A small network was shown many inputs. Here are its activations along a few directions, one row for each input.
Each table varies a few parts of the input and shows all the possible inputs, shuffled.
Descriptions start from the smaller parts, as in this example, which fits no table here: one of 2 separate values, together with either a single point or one of 11 places along a line or (one of 4 places along a line, together with one of 8 places around a ring).
Shared parts are said once, and a part with two or three values counts as separate values.
In the rows, zero is written as 128.

Other details of the inputs vary at random and push rows far along two fixed directions, the same in every table; ignore that.

Table:
R1: [136 132 125 141 124 111 123 144 118 119 145 117 130]
R2: [139 156 131  90 118 168  76 133 107  77 152 144 142]
R3: [139 124 108 170 165  79 171 130 140 187 101  97 133]
R4: [123 132 132 136 142 110 124 140 132 158 114 111 132]
R5: [139 137 134 152 136 120 120 137 128 166 127 138 118]
R6: [117 131 132  59 101 186  62 137 137 117 108 177 112]
R7: [122 102 130 195 163  83 206 116 130 190 121 118 111]
R8: [130 128 110  77 102 153  92 139 116  64 139 144 137]
R9: [110 138 155  67 107 181  99 115 154  83 121 139 121]
R10: [ 67 106 174 136 139 141 123 133 162 218  79 143  79]
R11: [103 115 142  62  84 174  63 158 138 112 115 162 113]
R12: [155 130 117 141 126 125 132 135 114 127 143 147 133]
R13: [153 134 106 156 122 101 159 138 107 124 146 127 139]
R14: [128 145 127  70 117 183  71 133 128 103 121 154 127]
R15: [129 133 152 182 161  86 186 107 155 177 114 101 129]
R16: [180 133  75 161 142  95 159 107  84  44 186  82 182]
R17: [ 93 117 138  70 111 181 101 120 126  85 125 157 108]
R18: [129 151 130  95  93 158  84 148 104  73 154 142 131]
R19: [135 153 110  86 112 157 102 134 112  80 137 130 140]
R20: [ 97 117 135 114 125 128 118 142 165 229  55 152  97]
R21: [156 142  94 156 158 115 187 100  79  31 191  97 160]
R22: [166 131 124 163 126 101 190 107 114  63 180 116 147]
R23: [131 126 154 193 149  83 187 114 155 176 121 110 117]
R24: [139 142 120 189 163  71 176 131 128 204 109  99 134]
R25: [ 75 130 166  63 115 194  74 127 133 106 122 147 106]
R26: [147 128 124 151 135 105 182 102 135  96 141 122 138]
R27: [136 117 123 148 119 114 113 131 118 121 147 112 138]
R28: [ 94  88 134 119 125 125 104 131 173 226  59 139 105]
R29: [ 99  83 144 137 121 118 112 140 170 240  71 137 102]
R30: [175 138  92 163 138  94 146 112  78  46 197  82 181]
Description of these inputs: one of 5 places around a ring, together with either one of 2 separate values or one of 4 places along a line.
Which other rows agree with R16 in the place on the ring of 5? List them by row number. -> R3, R9, R14, R19, R21

Table:
R31: [ 98 115 149  75  85 177  62 148 132 118 121 162 108]
R32: [106 153 145  71 120 179  77 135 137 120 108 139 120]
R33: [139 139 122 150 150 108 147 119 124 124 135  96 146]
R34: [138 123 118 123 109 127 106 139 118 119 138 129 137]
R35: [146 138 137 195 148  83 179 124 119 147 150 112 130]
R36: [153 143 112 176 156  94 182 111 100  84 174  86 151]
R37: [110 116 146 125 134 133 147 113 153 151 107 141 111]
R38: [120 119 145 121 101 144 112 138 131 129 131 155 111]
R39: [145 135 102 153 162 101 169 113 130 149 115 112 136]
R40: [ 87 114 166 147 137 120 115 142 161 235  78 128  93]
R41: [151 137  97 106 121 136 127 108  99  29 170 111 163]
R42: [115 113 121 129 141 114 135 137 160 220  67 144 109]
R43: [135 148 129 141 141 121 120 141 125 156 120 124 129]
R44: [126 139 150 124 132 143 134 121 130 101 145 130 124]
R45: [124 121 121 119 131 135 137 112 123  92 138 123 134]
R46: [136 144 128 112 113 141  90 135 107  75 157 121 151]
R47: [158 116 107 177 139  84 196 116 116 116 152 124 138]
R48: [122 101 118 144 137  98 145 132 154 202  85 124 120]
R49: [148 143 108 103 106 148  96 141 102  83 152 142 138]
R50: [103 105 136  70  96 171  83 137 138 109 116 158 112]
Describe the family of inputs behind these rows. -> one of 4 places along a line, together with one of 5 places around a ring
Changing only the place on the line of 4 turns R36 into R44. The same change can be made to R50. Which row results? -> R47
Start at R34 and move only the place on the ring of 5, one step at a time. The first step leads to R48. Which rows follow, in order? -> R41, R33, R46
Change only the place on the ring of 5 in R43. List by row number the other rows that result. -> R32, R39, R42, R49

Table:
R51: [125 144 138  72  94 170  56 152 119  90 137 155 131]
R52: [159 147  95 163 155  95 181 103  88  60 180  87 163]
R53: [105 103 132 128 144 121 125 132 167 217  72 128 109]
R54: [135 124 125 109 112 145 142 112 121  67 150 143 131]
R55: [137 153 123 100 128 161 132 105 102  29 173 121 144]
R56: [154 137 118 143 124 114 123 129 105  87 169 115 150]
R57: [ 97 136 151  67 105 178  52 151 157 169  78 154 109]
R58: [123 127 138 120 127 135 105 133 142 156 107 123 127]
R59: [132 150 139 105 116 156 120 115 115  43 164 130 138]
R60: [137 136 113 126 144 127 128 118 113 108 138 110 147]
R61: [141 112 123 201 150  74 168 135 124 203 125 113 124]
R62: [130 128 126 121 137 136 151 114 126  86 142 130 133]
R63: [155 105  97 191 154  67 192 116 132 181 118 106 140]
R64: [111 143 124  74 122 166  75 137 130 128 104 141 127]
R65: [118 111 140 190 140  86 163 136 136 199 114 119 107]
R66: [ 81 124 171  68 104 179  68 142 164 156  88 147 103]
R67: [168 146 120 189 148  84 194 110  99  74 188 105 150]
R68: [132 136 110  65 105 169  78 139 115  70 134 147 135]
R69: [130 105 117 171 142  84 180 117 142 171 111 116 125]
R70: [ 88 103 151 105 131 142 118 133 168 197  69 138  96]
R71: [131 137 141 114 100 159 117 127 103  53 178 147 125]
R72: [147 132 128 175 139  88 166 126 114 118 158 106 142]
R73: [125 109 113 152 139  96 149 134 153 223  75 137 115]
R74: [111 124 139 122 111 140  90 154 138 187 100 154 103]
Changing only one part turns R60 into R52. The same change can be made to R58. Which row results? -> R66
Describe the family of inputs behind these rows. -> one of 4 places along a line, together with one of 6 places along a line
Change only the place on the line of 6 in R51. List by row number the other rows that result. -> R57, R64, R68, R73, R74
Start at R71 and move only the place on the line of 4, one step at a time. The first step leads to R65. Which rows follow, in order? -> R61, R74
